These are the activations of a small neural network, seen along a few directions. Each row is one input.
In each table, some parts of the input vary, and every possible input appears once, in random order.
A made-up example of a description, with smaller parts first: one of 8 places around a ring, together with either a single point or one of 11 places around a ring or (one of 3 separate values, together with one of 6 places along a line).
Shared parts are said once, and a part with two or three values counts as separate values.
(in the rows, 128 means zero)

Other details of the inputs shift rows strongly along two fixed directions, in all tables alike. That doesn't count.

A family of inputs:
r1: [222 164 100 120 136 102  99 123 111 151  73  75 127]
r2: [ 68  89 174 125 121 119 155 102 119  85 178 176 111]
r3: [206 141 128 141 107 125  94 132  88 141  68  72  99]
r4: [110 115 157 113 118 122 108 119 112 104 151 152  94]
r5: [200 171 142  81 134  63  75  95 102 104 154 138  84]
r6: [ 70 116 141 109 152 109 145  93 139  98 198 178 133]
r7: [ 73 131 135 108 139 130 122 116 158  92 213 185 140]
r8: [103 109  98 155 148 149 186 124 154 150 108 115 180]
r9: [107 129  93 155 145 166 163 156 169 165 111 119 191]
r10: [224 153 122 128 103 116  87 161  97 162  52  83 102]
r11: [ 95 103 114 167 119 179 156 183 155 166  88 118 167]
r12: [190 149 160  97 106  88  60 106  72  99 132 125  58]
r13: [ 93 127 107 140 145 158 150 142 169 137 148 144 173]
r14: [192 153 166  87 109  78  57 120  81  99 124 131  61]
r15: [189 156 144  99 136  65  88  81  91  87 155 127  91]
r16: [138 143  75 155 137 170 141 152 160 173  85  90 179]
r17: [111 126 151 116 116 129 101 133 117 105 151 161  97]
r18: [ 71 129 139 106 148 118 139 104 144  99 201 188 136]
r19: [100 115  91 155 152 163 170 132 162 159 108 109 179]
r20: [196 159 159  89 105  81  54 126  80  99 125 138  61]
r21: [ 64 102 165 114 118 125 130 138 138  90 182 196 116]
r22: [197 173 141  79 137  66  67  96  99  97 150 134  86]
r23: [ 99 111  97 156 150 152 180 125 151 156 112 111 181]
r24: [ 68  85 145 155 122 152 174 126 131 126 135 140 141]
r25: [198 163 139  85 134  60  81  89  97 103 153 136  84]
r26: [229 183  91 122 133 119  76 137 114 155  76  76 124]
r27: [127 146 138 103 135 100 122 115 140 109 178 172 128]
r28: [124 116 109 162 116 172 146 174 138 174  65 100 154]
r29: [111 143 132 103 141 114 103 103 136 104 182 151 121]
r30: [ 65  92 170 117 121 120 152 107 120  89 175 182 111]
r31: [ 56  98 163 119 112 134 135 106 123  92 186 173 107]
r32: [ 67  89 170 112 120 116 151 114 127 100 178 187 107]
r33: [ 95 107 109 170 113 189 144 181 164 160  93 116 164]
r34: [222 175 101 120 139 108  84 131 111 159  76  71 127]
r35: [136 110 111 162 112 164 152 185 148 175  67 105 158]
r36: [ 80 110 143 113 146 101 162  85 137  95 196 181 132]
r37: [209 151 117 132  99 128  70 147  98 154  60  66  96]
r38: [ 95  83 122 164 119 163 191 148 142 163  86 116 160]
r39: [ 57 101 166 114 125 136 128 121 132  92 182 183 107]
r40: [ 90 123 108 135 146 147 168 129 162 137 136 147 170]
r41: [101 108 100 163 150 156 177 120 154 145 117 105 176]
r42: [225 177  97 120 139 115  77 131 114 155  77  69 123]
r43: [ 66 119 134 108 145 119 134  92 146  95 204 172 131]
r44: [113 111 162 110 118 110 119 118 111 102 146 157  97]
r45: [ 99 107 103 162 150 148 182 120 150 148 117 107 178]
r46: [236 211  73 119 134 114 116 163 109 154  55  11 108]
r47: [189 135 169 106 106  74  88 102  76  98 137 130  65]
r48: [ 57 101 170 113 124 127 134 122 128  97 180 183 110]
r49: [194 166 136  91 137  73  69  84  90  94 157 126  84]
r50: [ 84 101 111 165 115 188 154 164 158 164  86 106 160]
r51: [ 98 114  89 156 144 162 168 126 157 154 114 104 179]
r52: [208 144 127 133 107 119  94 139  84 152  61  75 102]
r53: [ 82 108 111 149 144 146 167 109 153 128 149 122 165]
r54: [191 153 145 102 134  62  95  81  94  93 159 131  89]
r55: [120 145  93 169 118 180 187 203 133 177  42  38 136]
r56: [114 126 152 119 115 129  94 144 125 101 156 164 102]
r57: [143 135  85 153 139 153 168 147 159 178  80 103 179]
r58: [124 120 102 165 109 181 132 173 145 170  70  95 151]
r59: [118 104 114 162 119 167 157 160 135 172  65  94 153]
r60: [ 59  94 167 126 112 132 140 101 122  88 188 167 107]
r61: [ 77 128 142 103 143 115 139 113 154  92 201 192 142]
r62: [ 94  91 120 160 121 169 180 164 153 171  80 116 162]
Description of these inputs: one of 2 separate values, together with either a single point or (one of 5 places along a line, together with one of 6 places along a line).
The inputs of r24 and r45 match in every part but the choice among 2 separate values. If r20 is changed in the same way as r24 into r45, which row does it become?
Answer: r40
The inputs of r37 and r43 match in every part but the choice among 2 separate values. If r11 is changed in the same way as r37 into r43, which row does it become?
Answer: r9
A walk changes only the place on the line of 6. It starts at r56 and steps to r17. List the rest of the walk in order.
Answer: r39, r4, r12, r3
Change only the choice among 2 separate values in r46. List by row number the other rows that result.
Answer: r55
Change only the place on the line of 5 in r39. List by row number the other rows that result.
Answer: r14, r48, r50, r62
Change only the choice among 2 separate values in r8. List by row number the other rows that result.
Answer: r30
Change only the place on the line of 5 in r5. List by row number the other rows that result.
Answer: r22, r29, r34, r42

A family of inputs:
r63: [190 146 144 122 115  99  76 109  84 100 129  91  77]
r64: [ 14  61 181 122 130 137 158 103 156  92 213 245 140]
r65: [ 89 102 128 157 121 149 200 142 141 135 113 118 148]
r66: [236 128 108 157 115 118 114 129  88 184  21  47 132]
r67: [176 163 146  94 114 100  61 145  95 119 112 132  74]
r68: [124 128  55 192 151 195 178 161 176 193  66  63 218]
r69: [ 42  97 164 110 128 122 146  92 126  83 204 174  97]
r70: [202 181 125  97 135  70  95 120 115 111 142 118 103]
r71: [200 158 107 131  99 145  71 164 114 167  53  76 115]
r72: [185 157 160  65 140  37  57  51  95  66 204 183  82]
r73: [105 102  90 192 117 213 160 191 169 184  59  83 194]
r74: [ 59 128 135  96 162 117 154 106 149  98 198 180 138]
r75: [ 80 104 127 148 117 156 171 175 155 140 127 153 152]
r76: [ 27  84 135 145 140 165 207 132 146 129 134 143 151]
r77: [190 181 115  92 137  96  70 101 110 119 145 113 101]
The inputs of r63 and r68 match in every part but one. If r76 is changed in the same way as r63 into r68, which row does it become?
Answer: r74
Describe the family of inputs behind these rows.
Answer: one of 3 separate values, together with either a single point or one of 4 places along a line
Which other rows agree with r75 in the choice among 3 separate values? List them by row number.
Answer: r64, r67, r71, r73

A family of inputs:
r78: [126 120 115 153 117 152 157 146 128 149  97 100 132]
r79: [201 166 130 114 123 103  83 127  85 114 103  91  92]
r80: [ 89 107 139 143 121 140 176 141 136 128 136 126 133]
r81: [204 164 127 115 107 108  66 142 103 140 100 112 106]
r82: [ 85 116 125 145 131 153 153 127 140 128 139 130 143]
r83: [ 91 105 132 137 121 150 138 155 156 135 124 164 145]
r84: [ 99 118 122 141 138 147 145 144 156 133 137 159 159]
r85: [ 83 107 134 131 117 153 136 150 148 142 122 159 145]
r86: [130 133 107 142 130 152 133 149 141 160  97 122 161]
r87: [199 165 120 106 129  81 111 109 103 125 112  90 103]
r88: [ 85 110 132 150 117 155 151 135 143 128 140 129 138]
r89: [ 36  98 165 114 129 123 143 118 156  78 227 230 129]
r90: [ 89 116 128 135 144 129 179 125 139 132 137 123 144]
r91: [195 150 134 108 104 119  67 145 102 139  89 109  90]
r92: [140 131 105 147 148 145 135 146 156 155 104 121 165]
r93: [121 110 132 143 117 148 155 158 129 148  83  97 126]
r94: [196 165 122 111 132  93  96 112  92 128 107  92  90]
r95: [118 113 128 148 119 161 140 158 128 139  82 102 133]
r96: [ 93 120 111 138 140 141 160 109 154 127 145 126 156]
r97: [125 130 107 150 139 148 144 129 140 151 105  93 150]
r98: [120 145 165  63 138  53  76  65 105  46 245 196  72]
r99: [ 24  93 168 113 125 122 142 110 141  72 235 211 115]
r100: [ 79  98 133 139 119 154 139 149 142 132 126 141 135]
r101: [208 172 121 105 134  98  66 123 106 140 107 108 113]
r102: [125 128 109 146 144 145 153 136 133 142 100  94 152]
r103: [193 152 140 118 102 115  66 135  95 128  91  92  80]
r104: [127 125 117 145 130 139 168 145 126 148  97  95 140]
r105: [ 86 112 119 141 135 147 148 137 141 131 140 137 148]
r106: [ 93 119 109 135 141 133 176 109 145 130 138 130 148]
r107: [201 160 136 120 110 106  81 135  87 114 104  90  88]
r108: [213 173 112 102 131  94  74 113 115 134 112 109 121]
r109: [119 147 180  60 139  68  69  73 102  57 241 203  65]
r110: [195 150 139 112 106 107  80 134  85 127  87  95  70]
r111: [140 131  96 136 139 149 145 129 154 155 110 108 165]
r112: [130 122 114 146 115 160 136 155 142 157 102 115 147]
r113: [133 151 169  65 142  57  73  72 121  49 241 215  84]
r114: [ 94 119 113 135 144 137 168 115 148 119 140 126 157]
r115: [120  37 158 165 123 118 173  75 116 145 103 162 162]
r116: [131 128 109 142 129 159 137 147 139 157 101 114 152]
r117: [ 86 114 122 141 134 146 171 127 131 130 133 133 135]
r118: [127 125 101 147 144 143 139 139 141 154 107 100 155]
Describe the family of inputs behind these rows.
Answer: either a single point or (one of 5 places along a line, together with one of 8 places along a line)
A walk changes only the place on the line of 5. It starts at r111 and steps to r109. List the rest of the walk in order.
Answer: r116, r112, r91
Change only the place on the line of 8 in r108. List by row number the other rows that result.
Answer: r87, r96, r98, r106, r111, r113, r114
